A small network was shown many inputs. Here are its activations along a few directions, one row for each input.
Each table varies a few parts of the input and shows all the possible inputs, shuffled.
A made-up example of a description, with smaller parts first: one of 4 places along a line, together with either a single point or one of 9 places along a line or (one of 2 separate values, together with one of 5 places around a ring).
Shared parts are said once, and a part with two or three values counts as separate values.
In the rows, zero is written as 128.

Other details of the inputs shift rows strongly along two fixed directions, in all tables alike. That doesn't count.
These rows show it; all are for the same input, with only those details redrawn:
[154 163 126 123 107 154 137 140 169 150  74 124 143]
[112 137 140 141 109 105 186 141 150 137  80 145 146]
[112  88 142 119 139 136 107 140  81 124 192  90  82]
[160 138 126 107 124 178  83 141 131 144 138  89 104]
[124 107 138 119 131 141 113 140 104 131 162  98  97]
[ 98 105 145 137 123 102 168 140 112 126 135 126 118]
[135 158 132 134 104 128 170 140 170 145  63 140 152]
[113 111 140 129 124 122 144 139 113 130 140 115 112]

Rows:
row 1: [111  92 120 128 145 135 109 127  87 125 197  99  66]
row 2: [ 81 112 155 134 143  81 149 140 109 135 132 143 140]
row 3: [128 114 118 143 131 116 149 107 119 123 150 135  93]
row 4: [103 105 153 108 160 123  81 135  70 139 193 107  94]
row 5: [128 142 140 146 132 113 160 140 171 132  69 155 189]
row 6: [168 126 109 122 140 153  64 131 151 122 125 117 120]
row 7: [115 142 105 137 114 132 128 119 146 126 103 126 132]
row 8: [171 118 128  86 140 192  51 136 101 135 204  72 102]
row 9: [ 88 125 139 133 128 112 151 141 115 113 134 122 138]
row 10: [155 160 104 100 119 168  84 142 162 123 103 107 126]
row 11: [167 144 118 109 136 152  55 120 131 136 141 121 108]
row 12: [134 135 134 151 132  99 164 123 150 130  90 169 170]
row 13: [112 130 109 126 108 101 157 142 145 119  91 141 139]
row 14: [114 117 126 134 139 109 113 144 131 126 130 130 124]
row 15: [ 67  90 143 140 142  62 143 139  91 118 157 146 112]
row 16: [117 133 138 136 113 114 170 140 142 137  96 135 137]
row 17: [154 174 141 119 129 143 118 130 161 155  85 145 175]
row 18: [141 122 114 123 113 114 138 124 139 121 130 136 123]
row 19: [104 118 126 158 124  97 176  97 115 113 120 153 150]
row 20: [105 101 140 135 151 114 117 151 126 123 131 118 137]
row 21: [ 99 125 146 144 138  92 159 148 145 136  97 146 160]
row 22: [134 162 132 146 111 145 167 107 166 147  74 163 165]
row 23: [156 162 108 127  98 146 132 139 174 141  73 132 131]
row 24: [147 137 121 146 131 131 166 104 132 135 123 146 127]
row 25: [153 131 102 114 125 193  49 118 126 137 157  99  82]
row 26: [145 131 122 114 133 191  68 121 123 146 153  97  98]
row 27: [155 163 116 130 117 149 128 116 145 119 102 136 157]
row 28: [150 153 109 123 118 147 106 118 145 112 120 124 126]
row 29: [141 150 131 116 129 164 106 129 125 121 143 106 144]
row 30: [178 144 113 101 132 180  76 120 129 119 143 104 125]
row 31: [110 116 135 135 140 127 151 128 115 140 146 117 108]
row 32: [153 158 122 107 111 153 125 147 167 150  92 117 151]
row 33: [152 163 110 121 111 131 138 122 178 116  72 146 148]
row 34: [ 80  77 132 158 129  84 162  98  88 105 172 154  89]
row 35: [122 164 120 138 111 140 149 124 169 141  66 133 166]
row 36: [160 156 111  97 117 171  91 145 152 141 103  99 135]
row 37: [168 141 108 113 121 152 114 120 133 124 121 123 138]
row 38: [142 103 129 133 129 131 128 117  95 117 169 121 101]
row 39: [149 162 136 137 105 133 176 128 167 142  72 148 165]
row 40: [ 88 112 142 149 131 105 169 110 106 119 141 135 148]
row 41: [154 157 120 100 136 159  50 133 124 150 135 114 103]
row 42: [ 73  65 166 144 164  76 149 135  68 112 198 131 125]
row 43: [ 95  93 135 159 130  99 172  95  92 115 154 160 117]
row 44: [ 92 112 150 129 134  98 173 132 110 105 140 136 148]
row 45: [123 106 135 111 135 130 122 134  96 117 169 107 124]
row 46: [164 130 113 125 114 148 105 120 135 125 135 118  97]
row 47: [ 81 112 144 127 132  93 166 144 117 108 128 128 135]
row 48: [156 143 104 105 110 156  96 143 154 138 120 110 124]
row 49: [143 116 123 124 122 122 145 120 119 123 145 134 135]
row 50: [151 155 102 127 100 116 156 123 176 123  62 155 154]
row 51: [144 169 103 117 112 161 100 138 161 123  98 115 137]
row 52: [132 126 138 132 141 111 122 117 111 132 138 149 139]
row 53: [133  89 131 136 156 124 100 129 103 112 164 124 125]
row 54: [104 100 134 150 139  74 149 125 121 113 136 156 126]
row 55: [142 151 132 138 129 141 169 116 148 147 109 138 143]
row 56: [106 114 117 148 122 103 147 100 120 109 133 138 120]
row 57: [176 133 130  97 156 177  31 113  83 143 192 103  94]
row 58: [ 83  91 130 153 140  73 150 147 128 109 118 145 135]
row 59: [119 124 156 116 152 123 106 123  85 141 170 130 125]
row 60: [ 84  98 148 142 144  59 149 111  81 116 161 162 103]
What is each input in this table made of? -> one of 5 places around a ring, together with either one of 4 places along a line or one of 8 places around a ring
Changing only the place on the ring of 5 turns row 23 into row 39. The same change can be made to row 10. Which row results? -> row 44
Start at row 55 and move only the place on the ring of 5, one step at a time. The first step leads to row 24. Which rows follow, in order? -> row 3, row 1, row 31
Which other rows does row 52 become when the place on the line of 4 takes its other values? List them by row number. -> row 12, row 53, row 57
Start at row 56 and move only the place on the ring of 5, one step at a time. The first step leads to row 7. Which rows follow, in order? -> row 35, row 40, row 19
Start at row 60 and move only the place on the line of 4, one step at a time. The first step leads to row 11. Which rows follow, in order? -> row 54, row 6

Rows:
row 61: [ 78  68 102 138 123  93 135 131 112  90 160 123  82]
row 62: [ 94  65 133 156 146  82 130 125 102  99 158 142 131]
row 63: [ 95 175 153 121 122  94 184 147 148 144  72 154 178]
row 64: [130  81 147 148 139  67 169 116  88 150 171 166  70]
row 65: [147 129 128 107 139 185  61  91  71 143 209  99  79]
row 66: [ 77  71 140 158 150  85 121 121  93 117 160 143 127]
row 67: [ 89 166 136 144 101 106 209 163 184 144  24 136 153]
row 68: [102 119 144 130 143 106 153  94  72 118 184 139 105]
row 69: [174 188 111 119 150 175  53 125 180 146  86 128 148]
row 70: [ 86 164 153 126 112 104 174 143 142 155  75 152 174]
row 71: [202 162 107 111  97 187 104 100 149 140 109 126 142]
row 72: [104 154 145 126  98 112 173 145 151 154  63 148 183]
row 73: [186 195 123  78 123 183  78 155 164 145  93 100 159]
row 74: [122  76 143 150 149 102 168 109  86  97 185 136 124]
row 75: [ 98 151 132 163 136  95 151 119 165 142  65 179 171]
row 76: [ 78  85 117 144 113  89 127 129 108  90 158 124  73]
row 77: [ 92 103 155 156 165  98 170  99  83 120 178 144 118]
row 78: [112  63 145 158 141 108 163 103  78 110 190 133 118]
row 79: [149 146 123 138 102 102 200 102 143 111  92 170 165]
row 80: [188 172 120  86 102 194  78 150 165 152  88  97 162]
row 81: [128 143  93 155  88 112 232 108 166 118  83 149 136]
row 82: [143 111 112 124 136 192  78 108  82 124 201  72  36]
row 83: [205 166 115 124 123 222  71 102 158 166 112 112 142]
row 84: [124 116 154 105 167 185  41 152  88 154 198  68 104]
row 85: [ 95  91 137 147 168  74 129 129 102  93 162 143 127]
row 86: [148  87 144 102 152 181  50 157  94 131 198  63 113]
row 87: [194 177 120  80 113 185  79 157 164 137  95  98 161]
row 88: [152 116 146  92 173 176  48 162  99 126 197  65 112]
row 89: [176  95 117 105 153 127  22 140 105 152 186 119  46]
row 90: [141 129 151  91 179 192  30 156  95 145 202  61 103]
row 91: [113 107 138 130 138  93 169 100  75 100 182 142 114]
row 92: [168 199 105 101 128 162  59 118 164 139  89 135 140]
row 93: [153 119 135 125 161 195  57  97  85 148 208  93  87]
row 94: [133 142 155 130 117  66 190 169 171 177  50 173 145]
row 95: [ 72  83 124 124 120  93 182 162 111 110 157  90 108]
row 96: [100  83 125 131 135  65 135 125  89  78 166 146 122]
row 97: [112  92 148 150 161  96 171 104  84 104 183 139 121]
row 98: [111 151 117 142  98  95 150 115 161 135  55 178 173]
row 99: [183 193  77 116 111 198  49 133 195 139  60 105 104]
row 100: [109 148 152 145 118 120 173 153 170 160  53 149 197]
row 101: [193 168  92 104 102 175  57 121 173 130  82 127 149]
row 102: [ 96 142 126 133  89 108 220 163 192 136  38 138 164]
row 103: [ 75  79  90 145 119  68 165 131 116  83 154 124  94]
row 104: [ 90  88 133 156 107 110 184 105  88 103 175 127  72]
row 105: [ 92  76 118 149 113 114 196 106  97 105 171 129  83]
row 106: [103 165 136 138  79 111 206 161 196 139  27 138 160]
row 107: [128 150 129 146  94 118 186  94 137 144  84 171 162]
row 108: [115 154 119 135 123  69 164 123 150 105  78 178 165]
row 109: [ 63  97 138 137 141  76 118 112  75 115 171 149 108]
row 110: [207 165  98 114 137 181  50 135 187 123  88 120 156]
row 111: [201 166 126  94 137 203  66 164 175 142 102  88 163]
What is each input in this table made of? -> one of 3 separate values, together with either a single point or one of 4 places along a line or (one of 2 separate values, together with one of 6 places around a ring)
Changing only the choice among 3 separate values turns row 61 into row 102. The same change can be made to row 110. Which row results? -> row 111
Changing only the choice among 3 separate values turns row 107 into row 98. The same change can be made to row 78. Which row results? -> row 62
Which other rows does row 79 become when the choice among 3 separate values takes its other values? List them by row number. -> row 87, row 96
Which other rows does row 109 become when the choice among 3 separate values takes its other values? List them by row number. -> row 65, row 70
Which other rows does row 74 become when the place on the ring of 6 takes its other values? List them by row number. -> row 77, row 78, row 83, row 93, row 97
Which other rows does row 101 become when the choice among 2 separate values takes its other values? List them by row number. -> row 62

Rows:
row 112: [ 85  93 130 156 126  67 184 108 104 105 142 162 115]
row 113: [ 94 139 151 143 135  78 183 137 141 126  86 167 183]
row 114: [119  80 120 121 139 134  87 118  74 107 211  96  64]
row 115: [ 80  97 141 139 120  98 191 140 106 118 145 121 118]
row 116: [172 189 140 107 137 173  75 140 165 182  82 128 154]
row 117: [145 146 112 119 107 156 134 136 153 136 103 111 123]
row 118: [170 137 100 106 119 184  65 125 136 132 145  90  89]
row 119: [165 151 112 132 126 146 115 102 145 134 113 148 135]
row 120: [110  90 153 111 162 143  76 136  66 122 213  89 114]
row 121: [ 74  91 132 150 114  76 196 131 108 107 137 139 109]
row 122: [121 140 145 160 127  86 204 100 136 129  90 186 178]
row 123: [170 191 120 148 109 129 175 101 191 145  34 186 192]
row 124: [121 115 139 113 144 120 100 154 120 125 143 112 135]
row 125: [174 168 109 103 121 168  66 156 183 142  76 114 146]
row 126: [117 115 139 120 121 147 144 142 116 130 149  96 113]
row 127: [ 80  93 130 133 138  92 123 145 106 106 152 119 108]
row 128: [180 141 105 114 132 180  58 105 127 131 154 112 100]
What is each input in this table made of? -> either a single point or one of 5 places along a line or one of 11 places along a line

Rows:
row 129: [107 100 132 147 158 149 116 102  90 116 181 120  92]
row 130: [115 145 116 120 119 106 148 142 143  96 112 131 141]
row 131: [135 122 134 145  99 136 172 122 136 132 100 126 128]
row 132: [ 84  92 142 118 151  82 137 145  76  71 182 107  93]
row 133: [110 175 127 104 109 126 158 146 162 146  76 131 155]
row 134: [134  74 102 124 144 116 111 120  97 121 185 113 109]
row 135: [159 110 129 125 144 152 131 121 107 135 169 101 118]
row 136: [119 120 102 140 132 122 109 101 118 115 153 137 100]
row 137: [114 118 141 114 141 100 152 140 123 156 142 135 121]
row 138: [144 137 130 130 116 153  87 151 168 149  90 109 131]
row 139: [128 156 128 134 102 127 134 158 173 160  50 148 145]
row 140: [ 82  91 167 155 147  86 154 122  99 108 148 154 158]
row 141: [181 122 112 104 151 149  75 139 129 125 169 103 103]
row 142: [134  94 122 123 121 121 100 141 108 106 164 114  79]
row 143: [148 138 132 134  91 146 160 131 146 139  98 127 124]
row 144: [120 151 128 148 135  88 161 112 142 108  95 167 117]
row 145: [114 102 137 119 161 114 103 155  96 150 168 114 109]
row 146: [ 77 106 165 125 130  67 169 124  89 135 143 160 141]
row 147: [ 71 103 114 136 116  76 173 133 116  88 142 137 141]
row 148: [ 99 153 125 116 129 126 126 158 137 138  94 119 149]
row 149: [ 92  81 152 154 161  86 167 139 115 119 158 138 137]
row 150: [131 156 112 146 124 108 143 108 152 118  97 162 122]
row 151: [133 154 124 112 112 160 144 135 130 119 133 103 136]
row 152: [151 142 144 118 134 110 113 128 125 105 115 148 139]
row 153: [ 78 119 141 143 136 106 167 142 137 106 116 126 158]
row 154: [157 139 139 113 143 164  45 132 128 144 138 105 146]
row 155: [157 152 128 132 107 118 141 144 170 116  59 145 123]
row 156: [134 169 120 127 105 150 179 125 161 123  74 120 173]
row 157: [ 91  94 158 153 141  98 174 117  97 106 141 160 161]
row 158: [143 126 146 104 129 143  94 120  85 138 172 118 116]
row 159: [158 172 142 130 103 140 162 118 147 140  84 161 178]
row 160: [131 126 139 144 124 104 203 130 134 137 123 149 147]
row 161: [112 137 125 132 128 147 158 134 146 111 102 119 160]
row 162: [158 145 123 139 138 149 161 132 171 141  86 140 165]
row 163: [149 107 127 128 122 183  97 134 134 127 135 101 108]
row 164: [ 92  57 119 142 118  91 129 132  83 100 183 122  81]
row 165: [ 92  48 110 138 116  99 126 120  80 105 182 116  83]
row 166: [179 128  99  96 121 177  39 106 121 130 154 113 134]
row 167: [160 160 118 133 148 195  56 114 152 143 133 108 113]
row 168: [190 150 118  93 134 181  84 133 137 165 148  97 108]
row 169: [148 133 133 118 127 114 105 123 120 110 132 147 142]
row 170: [190 154 118  91 100 204  60 136 143 161 131  86  88]
row 171: [112 156 126 126 125 128 127 150 167 133  76 112 170]
row 172: [141  87 108 122 149 118 103 132 105 118 188 113 105]
row 173: [164 143  77  90 114 194  50 124 143 120 143  83 125]
row 174: [136 156 126 144 118 145 151 101 129 137 124 140 118]
row 175: [ 60 113 142 157 147  74 157 124  94 136 136 159 112]
row 176: [105 137 151 135 130  91 140 136 121 146  92 163 168]
row 177: [132 115 135  95 117 153  81 143 118 154 157  98  79]
row 178: [147 166 120 148 117 150 162  91 150 140  86 142 141]
row 179: [118 124 152 146 120 104 185 106 111 121 115 154 168]
row 180: [161 139 113 114 117 142  85 115 135 124 125 140 151]
row 181: [107  73 147 140 140 140  95 142 105 116 179  97  90]
row 182: [ 97 109 136 146 158 124  87 119  98 132 171 114  96]
row 183: [173 155 126 124 140 110 147 141 169 124  82 147 142]
row 184: [118 116 138 143 150 101 140 148 144 146 115 130 151]
row 185: [117 163 126 124 125 129 133 113 143 159 106 146 115]
row 186: [114 121  94 144 121 113 138  89 130 122 123 153 120]
row 187: [127 178 123 113 100 132 170 137 160 138  78 129 158]
row 188: [152 168 119 120 123 163 105 103 133 155 127 123 102]
Changing only one part turns row 188 into row 170. The same change can be made to row 185. Which row results? -> row 177
Changing only one part turns row 181 into row 149. The same change can be made to row 139. Which row results? -> row 145
What is each input in this table made of? -> one of 5 separate values, together with either one of 4 places along a line or one of 8 places around a ring
Start at row 183 and move only the place on the line of 4, one step at a time. The first step leads to row 141. Which rows follow, in order? -> row 172, row 134
Start at row 161 and move only the place on the ring of 8, one step at a time. The first step leads to row 156. Which rows follow, in order? -> row 151, row 187, row 133, row 148, row 171, row 153
